These are the activations of a small neural network, seen along a few directions. Each row is one input.
Each table varies a few parts of the input and shows all the possible inputs, shuffled.
Descriptions start from the smaller parts, as in this example, which fits no table here: one of 5 places around a ring, together with either a single point or one of 9 places along a line or (one of 2 separate values, together with one of 6 places along a line).
Shared parts are said once, and a part with two or three values counts as separate values.

A family of inputs:
row 1: [ -2 -22   4  -9 -15  11  10  -3  -3   5  20   8  24 -26  28 -13  -2  14]
row 2: [  2 -14  -1  -7 -25  13   3   0 -11  -4  12  11  15 -23  26 -17   2  17]
row 3: [-12 -12   7 -21 -28  -4   8 -11   5  -5  14  14   8 -26   5  -5   4   7]
row 4: [ -1  -1 -21  -7  13 -14  -5  -3  17  23  13 -15 -20  11 -23  15  -3 -12]
row 5: [-11   1  22   0  -5   0  14 -11 -18 -19  -2  21  18 -23   6  -7   5  11]
row 6: [ -4   3  11   0 -26   9   5   7 -27 -13  -8  16   7 -20  19 -20  -6  12]
row 7: [ -4 -26   7 -41 -22   3  17 -14  14  -6  26   0  18 -26  12  -2   9   6]
row 8: [ -5   5  28  -2 -16   9   3   2 -15 -24 -20  24   2 -28   2 -10   9   2]
row 9: [ -2   0   5   0 -23   8  10   8 -15 -10   0  20  11 -17  21 -19  -3  18]
row 10: [  8   7 -27  17  18  -6  -7  16   1  10  -4 -13 -13  23  -6   0 -13  -4]
row 11: [  9 -14 -22 -29  21  -9   1  -6  24  27  25 -26  -6  14 -18  14   2 -17]
row 12: [ -4  13  -7  17  24   1 -10  11   4   1 -25 -10 -22  11 -23   7   4 -20]
row 13: [ -9  17  24   0  -6   9   2  -3 -17 -27  -7  22  17 -21   1  -4   1  10]
row 14: [ -1  11 -18   3   8 -12  -6   9   0  11 -14 -17 -19  13 -28  21   1 -15]
row 15: [ -4   7 -10  19  32  -6   2  -6  -2   4  -6  -7  -5  16 -20  10  -5 -12]
row 16: [ -7   2  11 -15 -32  -2   9  -2 -15 -15 -13  17   7 -26  -1   2   6   5]
row 17: [ 16   9  22  23  10  -3 -13 -15  36   6 -10 -18 -13  57   0  11  11   0]
row 18: [ 13  -4 -31   8  20  -3 -14   8   4  19   8 -18 -11  14   1   2  -8  -5]
row 19: [  8   0  53   6 -25   4   0 -14  17 -18   2  18  10  22  29  -1  22  15]
row 20: [  3  10 -22  19  15  -5 -12  18 -10   9 -12 -18 -17  19  -7   0 -15 -10]
row 21: [ -7  20  -8  15  34   3 -13   5   0  -2 -12  -8  -7  21 -25  14  -7 -10]
row 22: [ 12 -11 -26   5  28  -3  -6   4  10  29  14 -20  -2  14   2   4 -13  -9]
Describe the family of inputs behind these rows.
Answer: one of 2 separate values, together with either a single point or one of 4 places along a line or one of 6 places along a line
The inputs of row 20 and row 6 match in every part but the choice among 2 separate values. If row 18 is changed in the same way as row 20 into row 6, which row does it become?
Answer: row 2
Which other rows does row 15 become when the place on the line of 6 takes its other values? List them by row number.
Answer: row 4, row 11, row 12, row 14, row 21

A family of inputs:
row 23: [ 15 -28   6 -23 -42  -3   4 -23  22  18  31   0   5  -9  27  -4  13  23]
row 24: [-15 -10   6 -17  -4   3  -1 -14   2 -10  24  19  22 -32  11  -6  -5  16]
row 25: [ -2  21   5  10  15 -20  -8  -2   2   6 -16   0 -25  23 -33   6  -5 -15]
row 26: [-12  10 -11  -8 -30   8   3  26 -31  -4  -1  14  12 -26  14 -16 -12  18]
row 27: [  8 -27 -25  -6  -1 -16   0   0  46  32  26 -27 -14  36   6   8   2 -12]
row 28: [ -3  -6   1  19 -10   7  19  10 -26  -7  -2  25  20 -28  24 -21 -15  15]
row 29: [ -7 -15   2 -22 -18  19   0  12 -17  -5  -2  22   2 -48   8 -13   5  -7]
row 30: [ 11 -17  12 -38 -16  -4  13 -16  -2   4  28   2  30 -25  15   1   5   3]
row 31: [  7   3 -32  34  31  -8  -4   7 -24  15  -7  -6  -7  11   0  -5 -10  -2]
row 32: [  7 -17 -19 -26  31  -7  12   1  17  23  21 -29   2  21 -12  16  -4 -13]
row 33: [ -9  18 -12  10  15  -9  -2  -8   2   7 -29 -12 -12   9 -37  29  -1 -16]
row 34: [-23  -1  22  -4 -26   0  12  -7 -19 -27 -14  13  14 -28  -9   9  14   2]
row 35: [  8  14 -46   8   9  -4 -17  23 -20   5  -8 -23 -18  14 -11   1 -27  -6]
row 36: [ -9   3 -26   2  34   4  -5  -8  16  14  24 -16  -5  13 -22   6 -10  -9]
row 37: [  3   9  32   0 -18  10   7  -8   5 -35 -13  24  12   5  15  -7  22  15]
row 38: [  4  -4 -30  -3  29   3  -8  18   5  11 -13 -24 -21 -15 -21  -4  -1 -23]
row 39: [  5   2  47  14 -18  21   1 -12   5 -24 -17   7  16  15  29 -22   7  17]
row 40: [ 10  14  26  36  22   4 -26   3  12   8 -14 -15 -12  44  11  11   3  -9]
row 41: [-13  10  33  -6 -24  -8  17  -6 -12 -29  -7  24  -6 -16   2  -9   7   6]
row 42: [ 16  22   9  22  20  -2 -17   8  20  -3 -11   1 -13  37 -17  21  12  -3]
Describe the family of inputs behind these rows.
Answer: one of 2 separate values, together with either one of 4 places along a line or one of 6 places along a line
The inputs of row 33 and row 34 match in every part but the choice among 2 separate values. If row 40 is changed in the same way as row 33 into row 34, which row does it become?
Answer: row 39

A family of inputs:
row 43: [ 10  -6   2  12  30  -7  -9 -16  42  17  13 -12 -13  36  -8  13  11  -9]
row 44: [  3  10 -13  -5   8 -12 -15  -3  24  15  12 -22 -16  36 -19  19  -4  -6]
row 45: [  8 -10 -33  15   8  -8  -2  10   7  25   3 -22 -16  23   4  -4 -11  -5]
row 46: [-18  36  47  43 -18   1   6  -5 -36 -45 -41  43   8  -5   3  -8   3  19]
row 47: [ -4  -5 -35  -4  19 -15   2   2  -3  23  -6 -20 -14  -6 -31  21  -4 -22]
row 48: [-16 -14   0 -30 -21   1  14   0  -9  -8   7  17   1 -50  -4 -12   3  -3]
row 49: [  8 -18   4  -7 -34   7   1   4  -9   6  12  14   9 -26  34 -19   1  16]
row 50: [  5   2 -37   0  40  -6  -1  11 -11  21  13 -20   0   9 -13   4 -22 -11]
row 51: [  4 -22  40 -15 -15   8  13 -24  16  -6  13   4  25  -4  26  -3  16   8]
row 52: [  6  -6  18 -32 -35   0  12  -5   5 -14  12   8  16  -5  14   1  12  14]
row 53: [-10 -10 -12 -19  -7  17   4   4 -13  -9  20  12  25 -38  15 -14  -9  15]
row 54: [  3  42  20  42  25  14 -24  24 -13 -25 -58  -1 -24  30 -20   4   4 -16]
The inputs of row 49 and row 45 match in every part but one. If row 46 is changed in the same way as row 49 into row 45, which row does it become?
Answer: row 54
Describe the family of inputs behind these rows.
Answer: one of 2 separate values, together with either a single point or one of 5 places along a line
Start at row 47 and move only the place on the line of 5, one step at a time. The first step leads to row 50. Which rows follow, in order?
Answer: row 45, row 44, row 43
